Each row below holds a small network's activations on one input, seen along a few directions.
In each table, some parts of the input vary, and every possible input appears once, in random order.
A made-up example of a description, with smaller parts first: one of 5 places around a ring, together with either a single point or one of 11 places around a ring or (one of 3 separate values, together with one of 4 places along a line).
Shared parts are said once, and a part with two or three values counts as separate values.

Other details of the inputs shift rows strongly along two fixed directions, in all tables alike. That doesn't count.

Rows:
x1: [-15 -38 -42 -15  44  18   8  13  12  15  38 -12  20  48]
x2: [-33  73  43  11   5 -16 -20  -3 -26 -13 -25  42 -39 -27]
x3: [-44  65  48  -9  47 -11 -18 -12  -5 -18  27  62   7   8]
x4: [  43   78   97    6  -57  -54  -31 -111   58  -74  -20   59   65   -4]
x5: [ 71 -28  -4  24 -61 -29  19 -27  37 -46 -62   7  26  12]
x6: [ 50 -82 -43 -18 -10   7  20 -37  44   2  12 -42  51  61]
x7: [ 52  15  37   8 -56 -49   7 -16  14 -45 -53  24  30 -16]
x8: [-15  77  46  20   9 -13  -1  17 -31 -28 -18  67 -17 -29]
x9: [-38  82  51  -5   8   6 -18 -29   8  -4  36  52  27 -17]
x10: [ 62 -89 -43   3 -30  20  24  -7  31  -6 -24 -72   1  18]
x11: [ 35 -99 -39 -39 -14 -25  23 -18  68  -1 -30 -13  45  47]
x12: [-40 -36 -32 -43  37  12   9  39   2  39  38  -9  25  22]
x13: [-27 -54 -45  -7  33   6   1  42 -31  45   0 -23 -39  -4]
x14: [ 51 -92 -48   2 -21   6  17   8  41 -13 -39 -58  -2  20]
x15: [-30  85  52  15  10  23 -12 -38   8   0  35  49  21   1]
x16: [-72   5 -21  -5  56  20 -12  69 -71  63  44 -16 -45 -29]
x17: [ 74 -46  25  -7 -64 -46  -2 -32  56 -51 -72 -30  25  -9]
x18: [ 57 -94 -50   9 -41   1  13 -24  18  26 -22 -63  -3  19]
x19: [ -9 -30 -52   2  11  38  14  28 -33  41  24 -47 -37  12]
x20: [-34  77  28  27   3   5 -22  -2 -26  -7  -5  30 -40 -18]
x21: [-21  70  46  24 -10  -8 -30 -22 -29   7  10  22 -23 -48]
x22: [ 30 -83 -50 -20 -11  -1  21 -16  65   8 -11 -23  45  53]
x23: [-26 -37 -44 -23  17   4   6  54 -35  36   8 -39 -28  -1]
x24: [-26  75  33  11  -9   0 -20  -8 -31  -2  10  17 -29 -38]
x25: [-60  13 -29  -7  67  61   3  79 -59  39  67 -32 -50 -33]
x26: [-46  22 -41  17  54  66  26  76 -79  43  64  -6 -35  -5]
x27: [-63   8 -18  -7  78  44   1  82 -50  26  31  -6 -59 -21]
x28: [ 44 -97 -56   7 -32 -12   7 -10  26  18 -38 -50  -5  20]
x29: [ 35  73 108  -3 -51 -72 -34 -95  56 -77 -35  66  65   1]
x30: [ -6  86  43  23 -10  -1  -1   4 -34 -23  11  44  -3 -42]
Description of these inputs: one of 5 places around a ring, together with either one of 2 separate values or one of 4 places along a line.
- Changing only the place on the ring of 5 turns x13 into x16. The same change can be made to x27. Which row results? => x17
- Change only the place on the ring of 5 in x1. List by row number the other rows that result. => x3, x4, x6, x29

Rows:
x31: [ 67 -19 -17  28 -51  16  16 -52  27 -22 -12 -26  19  27]
x32: [  8 -44 -69  11  17  36  36  67 -45  18   1 -38 -42   7]
x33: [ 55 -54 -48   5 -18   3  43  20  12 -29 -27 -14  15  30]
x34: [-33  40  11  -4  15  18 -14  -3 -15  17  42   0   0  -6]
x35: [-17 -43 -38  -8  28  24  -5  -1   6  35  32 -34  -7  29]
x36: [ 28 -82 -39  -9 -23 -14   0 -21  24  24 -26 -48  -4  12]
x37: [ 39 -71 -26 -11 -20 -30   8  14  10 -10 -44 -37  -7   4]
x38: [ 58  54  72  40 -68 -31  -7 -47  31 -72 -75  30  -2 -40]
x39: [ 47  52  82   2 -60 -53 -15 -86  55 -65 -39  51  56  -2]
x40: [ 50 -68 -45   0 -25  -5  38  19  18  -9 -23 -15  31  22]
x41: [ 29 -88 -69 -14  16  28  45  60  10   0  -3 -41   9  20]
x42: [-37  25  13   2  24  -9 -15  24 -28  15  -7  20 -34 -24]
x43: [-27  30  14   7  11   5 -19   4 -36  21  18  -4 -27 -30]
x44: [ 52  48  83  18 -72 -73 -24 -66  29 -63 -79  41  14 -37]
x45: [-40  30  13  -9  40  10  -7   0  -5  14  33  32  10  11]
x46: [ 38 -71 -27 -23  -6 -29  18  15  24 -23 -30 -16  26  24]
x47: [ 49 -60 -35  -4 -12  25  33  -1  39 -14  -1 -32  33  29]
x48: [-49  26   3  -7  28  -1 -12  41 -29  19  -2  14 -36 -20]
x49: [-28  35  12   2  20  15 -15 -10 -20  22  45   2  -1  -9]
x50: [-40  28  15  -2  20  -9 -14  26 -24  14  -7  21 -34 -25]
x51: [ 26 -70 -28  -3 -19 -12  -6 -21  24  11 -29 -45 -13  15]
x52: [ 29 -83 -37 -27  -5 -29  18   6  35  -4 -33 -10  29  29]
x53: [-38  48  33  -8  25 -15 -10  13  -6 -11   1  54   1 -10]
x54: [  8 -36 -65  19   7  51  24  36 -41  29  20 -53 -40   9]
x55: [-15  38   9  29   8  44  -4  15 -30   8  18 -13 -39 -32]
x56: [ 50 -68 -44  11 -39  -7  28  18   2   4 -39 -36  -1   1]
x57: [-29  28  14 -12  33  -8   0  34 -27  -4  15  33   3 -12]
x58: [-39  32  10   4  26  17 -20 -18  -8  29  39  10  -7   0]
x59: [-41  31   5 -20  37   0   3  51 -27   0  20  27   1  -9]
x60: [-35  77  48  10   1   3 -30 -41   8   0  20  33   1  -9]
x61: [-42  34  12   0  22  18 -19 -17  -5  27  39  10  -8  -1]
x62: [-34  33  14  -8  44  14  -5  17 -19   1  41  20   5   8]
x63: [ 26 -68 -26 -21   1 -10  10 -19  45  -5 -11 -16  32  47]
x64: [ 28 -72 -27  -9 -14 -29   2   5  22  -3 -50 -28 -13  12]
x65: [-34  38  14 -17  29  10  -1  15 -11   3  37  21  16   4]
x66: [ 48 -59 -39   9 -24  35  20 -18  34   3   6 -55  17  18]
x67: [-45  36  12 -15  35  13  -5   7   0  10  31  29  11  13]
x68: [-27  50  30  -1   4 -17 -14  25 -29  -6 -11  21 -23 -35]
x69: [ 37 -69 -28  -5 -26 -13  -1 -12  12   5 -23 -54  -7   7]
x70: [ 50  52  82   7 -57 -54 -16 -89  52 -64 -39  52  58  -2]
x71: [-20  46  39  -8   5 -26 -10  -1  13 -26 -19  52  13  -6]
x72: [ 68 -21 -14  15 -39   6  30 -34  34 -38 -18  -3  35  38]
x73: [-29  31  17  -4  13 -10  -9  33 -36   7  -1  13 -29 -33]
x74: [-43  33  11   2  13   9 -22   3 -19  24  10   2 -32 -19]
x75: [-33  34  11   5  30  22 -18  -1 -23  17  47  -3 -12  -3]
x76: [-30  33  16   2   6   5 -18   5 -33  20  18  -3 -28 -31]
x77: [-48  25   6   2  21  13 -20   8 -27  35  20   0 -38 -21]
x78: [  0 -49 -69   9  13  55  23  23 -19  53  54 -50   1  21]
x79: [-31  37  14  -2  15  16 -14  -9 -17  20  45   2  -2 -10]
x80: [-32  31  16 -16  29  -8   1  36 -23  -5  15  33   3 -13]
x81: [ 60 -35 -13  27 -65  -4   9 -36  16  -3 -33 -33   6  -4]
x82: [-39  31   4  -3  15  13 -15  21 -38  25  23 -11 -30 -26]
x83: [-45  26  10  -6  50   0  -7  35 -17  -3  11  37 -12   3]
x84: [-15 -47 -35 -30  27  10  13  12  15  25  23 -10  20  33]
x85: [  70   83   94   42  -86  -39   -8 -105   57  -77  -47   68   60   -5]
- Changing only one part turns x63 into x35. The same change can be made to x67. Which row results? => x60
- What is each input in this table made of? => one of 5 places around a ring, together with either one of 3 separate values or (one of 2 separate values, together with one of 4 places along a line)
- Change only the choice among 2 separate values in x73. List by row number the other rows that result. => x50
- A walk changes only the place on the line of 4. It starts at x51 and steps to x36. List the rest of the walk in order. => x77, x74
- A walk changes only the place on the line of 4. It starts at x48 and steps to x50. List the rest of the walk in order. => x42, x64

Rows:
x86: [ -2 -10 -11  -6   1  -9   3   6  -4   7  -2   4   5   7]
x87: [ -4  22  27  -1 -13 -22 -14 -21  11  -9 -15  19   6  -9]
x88: [-2 -4 -6 -7 11  7 10 11  0  0 13  5 12  7]
x89: [  6  -5 -13   7  -8   6   4  -1 -10   8   2  -9  -6   2]
x90: [  1  36  33  11 -16  -5 -16 -36  13 -10  -2  15   7  -7]
x91: [  4  -7  -4  -2   1  12   2   0   9  -1   9 -13   6   3]
x92: [ -7 -11  -5 -12   3  -2  -2  -7  11  10   6  -4   8   8]
x93: [ 28 -66 -38 -16 -14  -7  17  -8  25  11  -7 -24  25  27]
x94: [  3  -9 -11   2  -6  -5   4   7 -12   9  -6  -4  -6   0]
x95: [ 52  13  54   2 -53 -47 -13 -69  56 -56 -49  21  37   0]
x96: [-3 -6 -8 -7  9 -1  8 20 -6  0  3  5  6  0]
x97: [ 11  29  28  10 -19  -4  -8 -18   7 -20 -11   6  -1 -17]
x98: [ -9 -53 -47 -11  28  10  14  37  -2  19  -2 -18 -14  21]
x99: [ -2 -10  -3 -13   7   2   4   4  11  -2   5  -4  11   6]
x100: [ 15  22  32   7 -16  -9 -12 -31  18 -25  -8   7  11  -5]
x101: [-27  30   9  14  22  10  -6  21 -21   2  -2  19 -32 -11]
x102: [ 9 -3 -9  3  1 13 10  4 -1 -4 11 -5  8 10]
x103: [-3 -1 -9  5  2 12  3 -4 -2 13 17 -4  5  6]
x104: [  7 -13 -11  10   3  12   3  -7  14  -4  -6  -5  -5  16]
x105: [  8  -8  -9   0  -2  -1  10  18 -11  -3  -6  -4  -3  -3]
x106: [  3 -14  -8   0  -6   1  -6  -8  -2  10   0 -19 -10  -3]
x107: [ 3  0 -7  4  6 17  9  7 -2  1 16 -4  7  4]
x108: [  2  -5  -7   1   2   4   9  21 -13   2  -1  -2  -4  -8]
x109: [ 4 -6 -8 -7  6  3 11  8  2 -5  7  4 13 12]
x110: [-29  35  16   2  19   9  -7  25 -25   4  12  10 -20 -23]
x111: [  5   0  -9   6   0  14   9  12 -11   2   7  -8  -4  -6]
x112: [ -5  -1  -6   2  -3   7  -4  -2  -5  13   5 -14 -11  -6]
x113: [  4  -9 -10  -7   5  -5  10  18  -4  -5  -2   4   7   5]
x114: [  1  22  26   6 -20 -17 -13 -19   4  -7 -19  11  -4 -16]
x115: [ 11  -3 -11   6  -4  10  11  10  -9  -4   2  -9  -3  -1]
x116: [ -1  -8 -10  -6   3  -1   5  -3   2   7   7   4  11  14]
x117: [ -4 -17  -4 -13   6  -6  -5 -10  10   9   5  -6   6  10]
x118: [-41  -5 -20  -8  36  17  -6  38 -37  37  27 -15 -31  -9]
x119: [  6  25  31   9 -16 -10 -18 -40  15 -11  -5   9   6  -4]
x120: [  0  -1 -11   7  -4  10   3   1 -11  13   8  -8  -7  -4]
x121: [-41  -2 -26  -9  39  17   4  42 -34  36  33   1 -13   0]
x122: [ -4  -6  -9   2  -1   0   2   9 -13  14  -1  -3  -7  -6]
x123: [  68 -116  -53  -17  -34  -20   25  -23   64  -13  -50  -42   30   49]
x124: [-22  77  59  14   4 -10 -23  -7 -18 -21  -2  36 -17 -35]
x125: [  4  -4 -11   5  -2   8   4  -7  -1   8  11  -5   6  12]
x126: [  9  16  32  -3 -12 -26 -11 -17  15 -26 -21  16   9  -9]
x127: [  2  -6  -4   0   3   7  -1   6  -6   1   4 -17 -10  -7]
x128: [-36  28  15  -5  24  -4 -16   9 -19  12  15  15 -14 -11]
x129: [-23  34   7  20  19  21  -6  11 -20   2   7  13 -32  -9]
x130: [  1  24  30  -2 -10 -19  -8 -10  12 -22 -16  20   9 -11]
- Changing only one part turns x98 into x104. The same change can be made to x128. Which row results? => x119
- Changing only one part turns x96 into x88. The same change can be made to x121. Which row results? => x93
- What is each input in this table made of? => one of 5 places around a ring, together with either a single point or (one of 2 separate values, together with one of 4 places along a line)
- List by row number the other rows that have the place on the ring of 5 in common with x124. => x94, x101, x105, x108, x110, x114, x118, x122
